A small network was shown many inputs. Here are its activations along a few directions, one row for each input.
In each table, some parts of the input vary, and every possible input appears once, in random order.
A made-up example of a description, with smaller parts first: ring(5) and (point or (values(2) and line(4)) or ring(11)).
Shared parts are said once, and a part with two or three values counts as separate values.

Other details of the inputs vary at random and push rows far along two fixed directions, the same in every table; ignore that.

A family of inputs:
r1: [ 18   0   6   6 -19  -4   0  24  -6  -8 -15  28   5]
r2: [  6  -3  12   7  -6  -3  20  18 -14   1  -6  17  -1]
r3: [ 26  12   3   1 -23 -10   7  11  -7 -10 -17  19   2]
r4: [-14   4 -25 -10  21  33  35   2  -4  -8  21 -40 -32]
r5: [-22 -21  16  -2   2 -40 -48 -40   0   9   0   1  23]
r6: [  1   5 -16 -10  25  44  23   3  18 -21  19 -36 -31]
r7: [-43 -24 -13 -12  35   2 -33 -42   7  -6  28 -45  -4]
r8: [-14  -4  -5   1  -9 -32 -60 -35   7  11   7   4  35]
r9: [  8   5   9   4  -5   0  21  17 -10  13  -4  19  -3]
r10: [ 10 -10  16  -2  -9  -9  16  14 -16  -7 -17  17  -3]
r11: [-18  -3 -15  -6  26  38  34   5   0  -9  20 -37 -32]
r12: [  5   2   4   7 -10  -2  19  19 -13  13  -6  17  -4]
r13: [ 22   8   9   8 -17   0   5  17  -6  -1 -14  24   5]
r14: [-30  -7 -18 -11  32   9 -45 -50  20  -9  28 -49  -5]
r15: [  9  -7  10   2  -8  -5  18  17  -9   3 -11  19  -3]
r16: [ -9  -2  -8 -11  30  34  35   0   7 -14  20 -37 -35]
r17: [-27   7 -16  12   3 -38 -54 -21  27  21 -18  -6  51]
r18: [-23 -12   0   0  -2 -40 -46 -39  -4  17   8   1  28]
r19: [ 22  11   6   8 -16   5   6  21   0  10 -10  24   7]
r20: [-19 -11   0   5 -10 -26 -61 -28  13  17   3   6  33]
r21: [ 15   3   7  -2 -12 -13  22   7 -17  -4 -13   9  -6]
r22: [ 21   5  13   5 -17  -5   4  16  -3 -10 -18  25   1]
r23: [ 17   5   8  10 -17   1   5  23  -4  -3 -11  26   8]
r24: [-11  -5   9   3  -4 -26 -56 -34  21  17   7   7  31]
r25: [ -5  15 -14  17   4 -13  30  24   5  10 -28   9   9]
r26: [  6 -10   6   4 -13  -6  16  20 -12   4 -13  17  -4]
r27: [  8  -5  17   4  -7  -5  20  13 -14  -3 -12  16  -2]
r28: [ 28  17   5   2 -19  -1  11  15   4   5  -7  20   7]
r29: [ 21   1   6   5 -18  -1   3  22   1   0 -16  28   6]
r30: [ 19  12  -4   5 -25  -2   7  21  -5   4 -11  19   8]
r31: [-11   0 -11  -8  30  35  34  -2  -5 -14  19 -38 -33]
r32: [ -8   0  -9  -9  30  32  33  -2  -5 -17  17 -41 -37]
r33: [ 6  0 12  5 -6 -1 22 16 -8  8 -6 19 -2]
r34: [ 20   8   6  11 -17   2   4  23  -6   3  -8  24   7]
r35: [-16 -12   7   2  -5 -29 -61 -37  11   5   0   8  31]
r36: [ -8   0 -25  -9  19  46  19  11  10 -21  15 -38 -31]
r37: [ -9   3 -17 -13  24  30  37  -5  -7 -19  17 -41 -32]
r38: [ 12 -10  18  -4  -9 -12  14  14 -16 -10 -19  14  -7]
r39: [-25 -15   6   4   3 -35 -48 -34  -3  21   9   5  26]
r40: [ 21   0  12  -1 -19  -9  -2  18  -5 -16 -24  27  -1]
r41: [-15  -9   4   4  -4 -24 -58 -32  16  17   4   8  34]
r42: [-29  -1 -16 -11  32  16 -42 -46  29   6  36 -47   1]
r43: [ 24  12   2   2 -22  -5   8  13  -7  -7 -15  22   6]
r44: [10  4 18  4 -5 -2 24 14 -2  8 -3 17 -4]
r45: [ 23  14   0   3 -20   0   9  18  -2   5 -10  21   9]
r46: [ -5   1 -17 -14  24  43  19   4   7 -33  11 -35 -34]
r47: [-11   7 -20 -12  26  33  37  -1  -1  -8  22 -38 -31]
r48: [11  9 15  3 -5 -2 23 15 -5 13 -1 17 -6]
r49: [-37  -4 -14 -16  31  -3 -28 -52  16   8  35 -45  -2]
r50: [ 18   8   2   9 -21   3   3  25  -3  10 -10  22   7]
Description of these inputs: values(2) and (point or (line(4) and line(6))).
Q: Changing only the values(2) part turns r32 into r14. The same change can be made to r16. Which row results?
A: r6
Q: Which other rows does r27 become when the line(4) part takes its other values? List them by row number.
A: r10, r31, r37

A family of inputs:
r51: [ -6   0   3   5 -15 -35 -32 -16   4  27  -1  18  30]
r52: [-13   3 -17  -2  23  19  17   1   6  -2   5 -27 -13]
r53: [ 17  -1  18   4 -13   4  19  17 -15   2  -3  25  -8]
r54: [ 16   3   8   0 -12  -3  18  19  -9 -10 -17  17  -3]
r55: [ 20   7   6   3 -16  -2  17  18  -8  -4 -13  16  -5]
r56: [ 15   3   7   2  -8  -5  19  20  -6  -7 -19  17  -3]
r57: [ -9   1 -15  -4  18  21  12   0  -1  -8  12 -26 -16]
r58: [ 21   2  18   1 -16   3  20  15 -12   7  -1  24  -9]
r59: [ 17   1   7   0 -12  -2  17  16 -12 -14 -13  19  -5]
r60: [-16   6 -18  -1  18  20  20   2   7   2  12 -27 -10]
r61: [ -6   5 -15  -7  15  21  13  -2   2  -3  13 -27 -17]
r62: [ -5 -13  15   2 -12 -32 -34 -17  -2  10  -6  16  25]
r63: [-11   2 -13  -2  20  18  15  -1   6 -11   4 -28 -17]
r64: [ -8  -4  -6  -6  21  19  16  -2   4 -11  10 -26 -18]
r65: [ -7 -11  19   5  -7 -32 -32 -15   1  21   0  23  21]
r66: [ -3 -14  15   2 -12 -29 -34 -21  -6   7  -4  18  22]
r67: [ 13   5   6   6 -13  -2  18  22  -8  -5 -17  14  -1]
r68: [ -9  -3   0  -7  18  24  14  -3   0  -4  20 -22 -21]
r69: [-27 -11  -9  -5  15  -9 -38 -36   7  -4  14 -25   7]
r70: [ 34  30  -4   9 -19  20   1  24  17   0  -5  18  10]
r71: [-12   3 -15  -4  18  21  15   1   2  -4   8 -28 -13]
r72: [  0  -8   9  -4 -14 -32 -35 -22  -1   4  -7  17  20]
r73: [  6  10  -1  12  -8  -3  28  24   0  14 -15  18   6]
r74: [-16 -12 -16  -7   8  10 -55 -25  24 -14  10 -21   8]
r75: [ 22   1  13  -1 -16   0  19  15 -10  -2  -8  18  -5]
r76: [-31  -7 -14  -1  17 -11 -34 -33  11  12  19 -22  14]
Q: What do these inputs look like to the network?
A: values(2) or (line(4) and line(6))
Q: Which of the alternatives is r71?
A: line(4) and line(6)
Q: A walk changes only the line(6) part. It starts at r65 and steps to r64. List the rest of the walk in order.
A: r56, r63, r52, r73
Q: List by row number the other inputs of the same sort as r70.
A: r74
